A small network was shown many inputs. Here are its activations along a few directions, one row for each input.
Each table varies a few parts of the input and shows all the possible inputs, shuffled.
Descriptions start from the smaller parts, as in this example, which fits no table here: one of 6 places along a line, together with either a single point or one of 9 places around a ring or (one of 2 separate values, together with one of 8 places around a ring).
Shared parts are said once, and a part with two or three values counts as separate values.
In the rows, zero is written as 128.

Other details of the inputs vary at random and push rows far along two fixed directions, the same in every table; ignore that.

Table:
R1: [ 38  94 166 123 147  98 148  90 178 131 181 110 154  66 120 166 152]
R2: [138 149 146 132 107 121 109 128 144  95 138  70 118 116  91 175 125]
R3: [ 65 121 155 108 175 100 115 122 154 143 172 118 123 112  94 183 136]
R4: [113 110  86 110 158 117 177 122  87 177 165 213 159 159 165  88 144]
R5: [174 145 112 136 104 139 101 129 123 106  67 123 112 130 151 100 102]
R6: [ 58 125 149 118 156 113  95 146 170 144 204 109 129 119  86 146 171]
R7: [190 145 114 144  94 146 112 138 104 100  91 125 126 151 152  71 114]
R8: [129 125 157 139 122 131 106 139 142 104 111  75 101 112 100 176 113]
R9: [191 126 127 142 109 138 132 130  93 105  62 115 122 149 150 107  80]
R10: [104  96 109  98 170 115 141 136  96 176 144 201 143 163 157  43 122]
R11: [144 153 136 135  99 134  86 133 160 105 135  82 118 114 105 143 136]
R12: [147 140 145 142  96 148  85 148 150  99  84  78  92 111 123 135 121]
R13: [205 141 101 173  83 166 150 142  93 109  66 127 125 140 153  91 109]
R14: [180 109  97 116 129 126 150 123  79 126  85 146 129 155 164  80  72]
R15: [131 147 145 129 109 113 102 124 145  93 136  77 120 123 101 198 140]
R16: [176 139 115 141  90 161 138 129 111 107  60 143 118 129 161 135 108]
R17: [118  99 111 103 176  99 163 126  85 162 168 176 161 169 133  76 132]
R18: [196 131  97 129  95 143 114 132 108 114  59 129 115 141 166  72  87]
R19: [113 113 107 120 165 127 177 134  92 185 161 200 162 154 147  72 145]
R20: [146 159 180 162  82 170 108 141 170 103  79  73  94  88 101 196 135]
R21: [ 50 111 165 123 160 142 135 140 167 168 171 132 114  97  90 179 164]
R22: [ 95  90 107  93 180  97 150 117  96 162 156 184 149 161 147 114 116]
R23: [125 152 138 131 104 125  81 124 161 103 141  95 119 126 112 166 152]
R24: [130 167 148 157 103 142 121 126 161 108 131 102 112 100 103 182 150]
R25: [ 64 123 156 114 148 139 138 133 176 166 167 131 122  97  94 181 152]
R26: [ 74 135 148 111 164  96 119 120 148 131 189 108 133 122  86 176 153]
R27: [162 146 155 174  52 130 122  93 157  47 100  42 136  63 127 166 129]
R28: [179 134  86 138 112 147 172 130  85 142 106 167 144 148 164  72 111]
R29: [110  95 100 107 176 101 162 133  84 153 168 164 153 165 129  82 127]
R30: [ 88  98  98  88 168 108 132 120 108 169 152 198 144 160 156  81 132]
R31: [198 145 107 152  96 162 150 125 106 109  42 144 111 131 167 106  97]
R32: [ 65 133 135 108 167 101 104 122 163 154 204 140 138 126 100 137 168]
Description of these inputs: one of 2 separate values, together with either a single point or (one of 3 separate values, together with one of 5 places along a line).
Change only the choice among 3 separate values in R17. List by row number the other rows that result. -> R7, R19
Change only the choice among 3 separate values in R3. List by row number the other rows that result. -> R5, R31

Table:
R33: [105 121 126 119 150 123 140 129 128 152 152 150 135 131 124 122 138]
R34: [122 163 180 155  87 148  80 140 190  89 113  44  93  82  77 219 142]
R35: [121 141 147 122 126 113  85 132 151 104 140  81 114 124  95 168 128]
R36: [161 138 131 143 101 145 120 134 124 107  88 110 115 127 134 134 115]
R37: [102 121 126 117 148 122 136 126 131 151 150 153 134 130 128 123 138]
R38: [183 130 109 142  99 140 141 120 101 104  75 129 129 134 164  94 100]
R39: [112 127 132 126 135 127 135 127 136 138 146 130 131 121 118 137 137]
R40: [109 121 121 110 151 105 110 132 124 137 167 136 138 148 120 106 140]
R41: [186 129 109 145 102 141 146 123  97 107  78 128 130 136 160  91 100]
R42: [ 99 115 127 115 149 123 134 129 131 152 147 150 132 130 128 120 135]
R43: [186 134 106 143 100 144 143 126  97 109  79 133 128 141 159 100 104]
R44: [103 120 127 119 150 122 139 128 126 150 151 152 135 134 126 127 140]
R45: [101 113 129 120 148 117 145 121 124 144 152 146 141 129 129 126 137]
R46: [102 118 123 117 145 120 140 123 131 149 153 150 137 126 129 124 137]
Describe the family of inputs behind these rows. -> either one of 2 separate values or (one of 3 separate values, together with one of 4 places along a line)
Start at R36 and move only the place on the line of 4, one step at a time. The first step leads to R44. Which rows follow, in order? -> R43, R45
Change only the choice among 3 separate values in R41. List by row number the other rows that result. -> R38, R45

Table:
R47: [137 127 127 128 123 130 123 131 127 123 120 119 123 129 129 123 122]
R48: [140 133 126 133 124 130 126 133 122 123 123 121 126 134 126 131 124]
R49: [135 123 130 134 122 125 138 119 123 116 120 118 133 121 132 131 119]
R50: [138 136 124 127 123 128 117 126 131 122 122 125 124 130 130 123 123]
R51: [102 126 135 115 148 118 123 130 138 143 153 132 128 128 113 144 134]
R52: [101 128 137 130 135 135 144 126 143 146 141 142 130 112 122 152 146]
R53: [136 130 124 128 118 129 119 130 130 122 123 121 127 128 130 121 126]
R54: [136 130 128 126 126 128 118 130 123 122 116 125 123 136 131 134 121]
R55: [138 128 126 132 120 122 137 116 123 113 123 119 135 123 134 132 124]
R56: [135 125 128 133 118 124 133 118 127 114 123 119 135 119 136 125 124]
R57: [132 127 133 139 119 147 146 129 130 133 107 136 123 115 134 137 126]
R58: [137 125 128 133 121 123 138 118 122 116 122 118 134 123 133 134 121]
R59: [133 126 131 127 126 128 117 132 127 122 114 123 121 133 132 123 121]
R60: [ 98 124 132 115 146 116 115 126 139 139 154 136 130 131 121 134 141]
R61: [ 95 118 139 115 150 119 119 132 138 141 149 132 126 130 115 142 136]
R62: [100 124 133 116 145 118 125 129 137 141 158 129 130 128 112 147 138]
R63: [138 128 126 128 125 131 125 131 125 123 120 120 123 131 126 128 120]
R64: [141 137 126 133 120 130 121 129 128 120 127 124 128 133 128 121 132]
R65: [137 131 125 134 119 130 121 132 127 122 124 121 128 129 129 119 128]
R66: [134 130 131 139 118 145 147 128 129 134 109 136 125 118 135 141 127]
R67: [138 130 128 126 128 131 123 131 127 125 116 123 121 130 126 126 117]
R68: [137 130 129 134 124 131 124 134 126 123 121 118 123 128 126 122 125]
R69: [ 98 124 132 113 148 115 118 128 135 139 153 137 130 133 118 142 140]
R70: [ 98 122 139 120 148 120 127 133 137 145 160 131 131 127 111 131 145]
R71: [132  86  83 106 165 108 185 112  67 163 137 202 163 164 180  36 108]
R72: [111 122 131 125 135 115 135 115 134 127 149 127 140 119 128 132 135]
R73: [138 130 128 133 126 132 127 134 123 123 121 121 124 131 125 125 122]
R74: [ 98 122 138 116 149 119 121 131 142 144 152 129 126 123 113 135 136]
R75: [139 133 128 133 118 132 121 132 128 122 125 122 129 131 127 119 131]
R76: [140 134 121 127 121 127 123 128 124 120 123 124 126 133 128 130 125]
R77: [139 136 123 126 124 127 121 128 126 122 120 126 124 132 128 130 122]
R78: [139 134 122 128 119 128 119 126 129 120 125 122 126 131 130 124 127]
R79: [139 136 123 134 121 129 121 129 128 120 126 122 127 131 129 122 129]
R80: [141 138 126 132 121 129 124 131 123 120 125 124 128 135 125 129 130]
R81: [131 131 131 139 114 145 141 128 134 132 111 136 125 113 137 131 130]
R82: [133 129 128 127 121 128 112 130 130 121 117 124 124 132 132 122 124]
R83: [133 135 129 140 115 145 141 125 133 131 113 137 126 115 139 132 132]
R84: [136 132 125 127 121 129 117 130 131 124 119 123 125 128 130 120 122]
R85: [131 127 134 141 118 147 144 129 131 134 109 135 122 113 136 132 128]
R86: [ 99 123 139 120 148 122 128 133 136 144 159 130 131 128 108 138 142]
R87: [140 136 123 133 123 128 124 131 123 120 125 123 127 133 126 129 127]
R88: [142 134 128 132 123 131 126 133 121 123 124 123 127 136 125 130 126]
Describe the family of inputs behind these rows. -> one of 6 places around a ring, together with either one of 2 separate values or one of 5 places along a line
The inputs of R86 and R88 match in every part but the place on the ring of 6. If R63 is changed in the same way as R86 into R88, which row does it become? -> R62
The inputs of R59 and R61 match in every part but the place on the ring of 6. If R71 is changed in the same way as R59 into R61, which row does it become? -> R49
Change only the place on the line of 5 in R74. List by row number the other rows that result. -> R47, R59, R68, R70
Which other rows agree with R78 in the place on the ring of 6? List them by row number. -> R50, R60, R64, R72, R79, R83

Table:
R89: [ 57  99 126  92 198  89 138 132 123 174 219 160 148 150 100 111 158]
R90: [ 87 113 141 120 150 122 146 123 141 151 151 145 137 111 123 137 141]
R91: [ 86 110 129  98 165 100 114 128 129 150 182 146 145 152 115 118 148]
R92: [148 164 151 154  86 158 108 137 161 103  97  88 104  99 108 184 137]
R93: [110 148 157 147 107 148 106 141 167 119 126  97 107  98  99 189 150]
R94: [185 128  93 125 123 122 124 130  81 108  89 136 132 167 159  76  90]
R95: [114 113 111 119 156 129 154 132 108 165 136 186 141 145 150  84 136]
R96: [135 148 159 163  81 146 115 124 163  87 104  69 113  85 110 191 135]
R97: [165 119 112 140 107 145 156 123 102 120  79 138 130 128 161 104 104]
R98: [155 158 154 155  86 157 113 132 161  99  89  80 102  96 112 185 123]
R99: [188 127  88 118 114 124 123 127  84 110  94 139 130 168 165  61  99]
R100: [202 135  89 131 103 130 112 128  91  92  75 123 119 161 159  76  90]
R101: [129 107  90 102 160 107 139 129  94 158 158 171 153 163 148  49 116]
R102: [118 104 112 120 150 135 164 129 107 166 131 174 135 139 151  96 123]
R103: [ 46 103 127  83 204  79 121 125 135 177 218 161 145 148 105 121 152]
R104: [ 86 135 169 134 130 135 114 132 173 132 146 102 113  93  94 187 149]
R105: [ 86 139 165 121 134 108  83 135 163 118 169  87 120 117  79 189 149]
R106: [149 133 130 138 107 142 145 122 129 120  98 122 125 111 135 140 117]
R107: [193 134 108 155  93 146 156 115  93  99  67 136 135 133 174  86 102]
R108: [122 143 149 147 107 136 131 117 155 112 131 101 127  94 113 175 142]
Describe the family of inputs behind these rows. -> either one of 2 separate values or one of 6 places around a ring or (one of 3 separate values, together with one of 4 places along a line)

Table:
R109: [159  88  67 114 156 124 205 114  46 164 110 221 164 176 199  28  99]
R110: [ 89 116 133 122 147 124 146 120 137 153 152 157 139 117 132 125 147]
R111: [ 80 115 136 101 166  98 118 122 141 145 178 128 134 130 106 142 137]
R112: [157 161 151 151  84 138  77 132 157  77  96  64 106 112 111 166 126]
R113: [ 89 125 135 108 159 120 107 144 141 155 160 139 119 141 105 139 142]
R114: [223 129  98 156  77 160 152 125  84  94  33 130 124 134 185  71  82]
R115: [166 164 149 153  86 138  88 136 149  77 102  59 108 115  99 171 125]
R116: [216 134  95 140  93 134 130 126  77  88  62 120 128 162 167  83  85]
R117: [148 157 166 159  81 149 104 125 170  81  90  57 102  79 103 206 122]
R118: [ 95 122 126 123 142 127 146 126 137 156 160 155 139 119 127 127 149]
R119: [105 121 132 129 145 127 153 126 129 150 154 146 139 122 122 133 143]
R120: [ 96 109 127 109 154 107 121 127 129 143 161 136 137 137 122 111 133]
R121: [ 87 124 144 120 149 138 132 140 149 162 148 148 120 117 111 155 147]
R122: [ 81 127 131 108 153 108 111 130 148 147 186 132 135 131 103 136 153]
The inputs of R114 and R120 match in every part but one. If R118 is changed in the same way as R114 into R120, which row does it become? -> R122
Describe the family of inputs behind these rows. -> one of 2 separate values, together with either a single point or one of 6 places around a ring
Change only the choice among 2 separate values in R119. List by row number the other rows that result. -> R115
